These are the activations of a small neural network, seen along a few directions. Each row is one input.
In each table, some parts of the input vary, and every possible input appears once, in random order.
Descriptions start from the smaller parts, as in this example, which fits no table here: one of 5 places around a ring, together with either a single point or one of 11 places around a ring or (one of 2 separate values, together with one of 6 places along a line).
Shared parts are said once, and a part with two or three values counts as separate values.
(in the rows, 128 means zero)

Other details of the inputs shift rows strongly along two fixed directions, in all tables alike. That doesn't count.

A family of inputs:
r1: [133 115 130 135 131 131 125 135 119 108 135 126 134]
r2: [134 116 156 119 131 113 118 118 138 119 115 116 141]
r3: [136 124 127 130 134 133 117 152 126 115 130 128 133]
r4: [133 122 129 127 137 130 118 148 124 111 138 128 133]
r5: [133 119 128 130 129 134 125 142 127 109 135 125 134]
r6: [153  69  91  83 129 158 198  94 120 222 111 178  67]
r7: [132 132 157 115 134 116 133 139 140 118 112 116 141]
r8: [145  79 118  57 129 149 218  85 142 228 100 165  75]
r9: [136 119 154 119 131 116 117 125 144 121 111 113 142]
r10: [141 129 143 106 137 117 129 126 139 115 124 116 148]
r11: [138 118 130 139 129 129 122 137 117 110 127 126 131]
r12: [141 121 127 126 133 136 120 151 125 116 128 128 130]
r13: [135 119 129 129 130 135 124 143 125 110 134 124 133]
r14: [139 121 127 139 129 132 121 143 122 112 124 124 131]
r15: [ 64 212  98 152 103 123 109  96 130 164 156 130 108]
r16: [137 120 126 136 135 127 119 147 124 117 128 128 132]
r17: [135 129 156 122 136 112 134 134 136 118 108 117 137]
r18: [135 115 129 142 128 128 124 136 120 109 128 127 135]
r19: [134 118 131 134 131 131 123 136 118 108 135 125 132]
r20: [143 128 144 118 137 110 126 120 131 113 117 118 146]
r21: [ 65 213  95 158  95 128 112  94 134 166 147 128 110]
r22: [137 120 126 133 126 137 124 147 128 113 127 125 136]
r23: [136 116 129 136 136 124 120 141 118 115 131 131 131]
r24: [133 122 154 112 129 121 116 130 149 121 115 112 145]
r25: [135 112 129 143 129 128 127 134 122 110 129 129 136]
r26: [137 117 126 141 128 131 124 141 126 112 124 126 135]
r27: [137 116 129 140 128 129 124 136 118 110 128 127 133]
r28: [138 122 127 136 135 128 118 146 122 117 127 129 129]
r29: [141 126 145 111 140 113 128 119 131 112 124 117 147]
r30: [136 116 126 143 128 132 127 140 128 113 125 127 137]
r31: [131 114 130 138 130 130 127 134 123 107 136 127 138]
r32: [131 116 128 133 128 134 127 141 130 109 136 126 139]
r33: [145 130 141 117 137 114 126 126 137 117 112 116 146]
r34: [135 119 126 134 126 136 124 146 130 112 127 125 138]
r35: [ 62 204  99 157 107 117 111  90 125 163 157 133 111]
r36: [154  74  88  77 122 170 200 100 129 224 109 174  68]
r37: [143 132 141 110 135 119 126 130 142 118 116 116 148]
r38: [131 115 157 113 133 115 120 117 139 118 122 114 142]
r39: [132 114 130 135 131 130 126 135 121 108 134 127 135]
r40: [139 118 127 140 128 132 124 142 124 112 124 125 133]
r41: [129 126 161 116 139 111 137 127 130 113 120 118 138]
r42: [136 118 132 132 134 131 122 137 116 110 136 127 129]
r43: [132 119 128 126 137 129 121 148 125 114 138 128 134]
r44: [131 119 156 108 131 119 119 125 146 120 122 113 144]
r45: [154  66  92  75 130 164 201  93 119 221 116 177  66]
r46: [ 69 207  98 160 103 119 111  88 123 166 148 134 103]
r47: [135 122 127 130 134 131 119 152 128 116 131 128 135]
r48: [ 63 206  99 156 107 118 110  89 124 163 157 133 108]
r49: [132 118 128 132 128 134 125 142 128 109 135 125 138]
r50: [133 125 159 121 137 109 136 127 129 116 112 120 136]
r51: [136 121 130 128 132 134 121 145 124 111 136 126 131]
r52: [134 117 126 136 126 137 127 145 132 113 128 127 139]
r53: [ 72 206  95 158 103 123 112  94 128 170 144 133 103]
r54: [139 119 131 137 132 129 120 138 116 111 129 128 128]
r55: [ 69 212  96 163 100 123 110  92 129 166 144 130 106]
Each input here is: one of 5 places around a ring, together with either one of 3 separate values or one of 8 places along a line.
- The inputs of r8 and r17 match in every part but the place on the ring of 5. If r5 is changed in the same way as r8 into r17, which row does it become? => r40
- Which other rows does r24 become when the choice among 3 separate values takes its other values? List them by row number. => r7, r37
- Which other rows agree with r42 in the place on the ring of 5? List them by row number. => r1, r19, r29, r31, r35, r38, r39, r41, r45, r48
- Which other rows does r22 become when the place on the line of 8 takes its other values? List them by row number. => r3, r12, r21, r34, r36, r47, r52

A family of inputs:
r56: [203  60 166  87 169 128 137 185 130  80 102 119 155]
r57: [ 77 238 149 177 122  86  59 145 140  71 145  85 174]
r58: [139  98 107 148 116 146 142 120 113 127 128 139 118]
r59: [103 155  95 101 102 142 172  77 152 218 114 148  93]
r60: [102 146  76 126 114 144 164  75 104 210 141 168  67]
r61: [212  13 138  93 151 165 154 194 129 105 100 139 134]
r62: [ 99 136  73 141  99 152 167  69 117 204 134 162  77]
r63: [ 57 222 139 181 115 112  55 163 132  62 180  93 162]
r64: [ 75 230 131 187 118 104  41 162 124  69 162  93 157]
r65: [121 141 117 146 124 134 115 154 131 124 129 130 128]
r66: [203  44 147 103 166 146 129 204 118  83 112 131 139]
r67: [112 112  67 119 107 157 196  66 113 233 125 181  60]
r68: [123 149 136 126 125 120 124 133 144 124 117 116 145]
r69: [118 141 155 136 130 101 124 112 132 120 116 119 138]
r70: [117 138 153 135 124 107 121 109 135 119 117 114 142]
r71: [197  23 137 112 160 143 129 169 106  66 137 133 153]
r72: [ 97 153 115 110 118 116 167  61 133 214 116 149  87]
r73: [104 153  77 108 107 157 153  95 129 221 134 162  71]
r74: [ 71 223 130 199 111 108  49 160 133  70 154  93 166]
r75: [194  40 183 102 160 118 141 160 126  78  93 118 159]
r76: [ 71 229 167 180 129  70  56 121 128  68 146  84 167]
r77: [193  56 183  95 164 115 127 156 118  74 105 116 153]
r78: [206  57 166  82 163 134 132 181 129  80 104 118 156]
r79: [188  49 174  75 163 138 149 185 136  74 119 118 158]
r80: [139 123 130 112 122 135 140 125 149 136 111 121 135]
r81: [209  11 175  90 151 136 160 147 132  96  86 123 146]
r82: [126 144 133 129 114 130 122 127 151 122 117 110 146]
r83: [100 112  77 104 112 159 200  73 109 221 151 178  61]
r84: [203  23 144 126 154 145 143 179 103  66 114 134 145]
r85: [133 115 115 153 129 129 135 133 107 119 133 142 120]
r86: [105 143  76 125 111 147 162  73 104 207 141 168  68]
r87: [ 78 241 149 168 122  87  52 142 136  69 150  82 170]
r88: [ 75 221 130 208 125  92  54 142 102  58 168 101 154]
r89: [101 161  97 104 108 134 171  82 148 218 114 151  92]
r90: [200  35 143 116 142 160 130 195 133  79 106 122 150]
r91: [119 131 109 127 124 141 102 141 138 123 152 126 139]
r92: [ 70 217 165 188 111  81  57 113 139  65 141  78 175]
r93: [ 95 137 108  94 112 125 159  44 144 213 134 147  98]
r94: [102 142  76 134 113 140 171  77 108 210 135 170  70]
r95: [100 153 114  99 116 120 165  56 129 216 120 149  80]
r96: [ 72 226 142 162 118  94  48 130 152  68 165  81 187]
r97: [194  16 185  67 167 133 170 156 124  92 110 129 141]
r98: [124 143 119 143 130 131 111 157 127 121 133 128 129]
r99: [104 133  68 112  95 169 173  83 143 237 122 166  68]
- What is each input in this table made of? => one of 4 places along a line, together with either one of 2 separate values or one of 9 places along a line
- The inputs of r82 and r90 match in every part but the place on the line of 4. If r96 is changed in the same way as r82 into r90, which row does it become? => r91
- The inputs of r95 and r60 match in every part but the place on the line of 4. If r72 is changed in the same way as r95 into r60, which row does it become? => r94
- Start at r76 and move only the place on the line of 4, one step at a time. The first step leads to r56. Which rows follow, in order? => r66, r88
- Start at r69 and move only the place on the line of 4, one step at a time. The first step leads to r89. Which rows follow, in order? => r65, r85
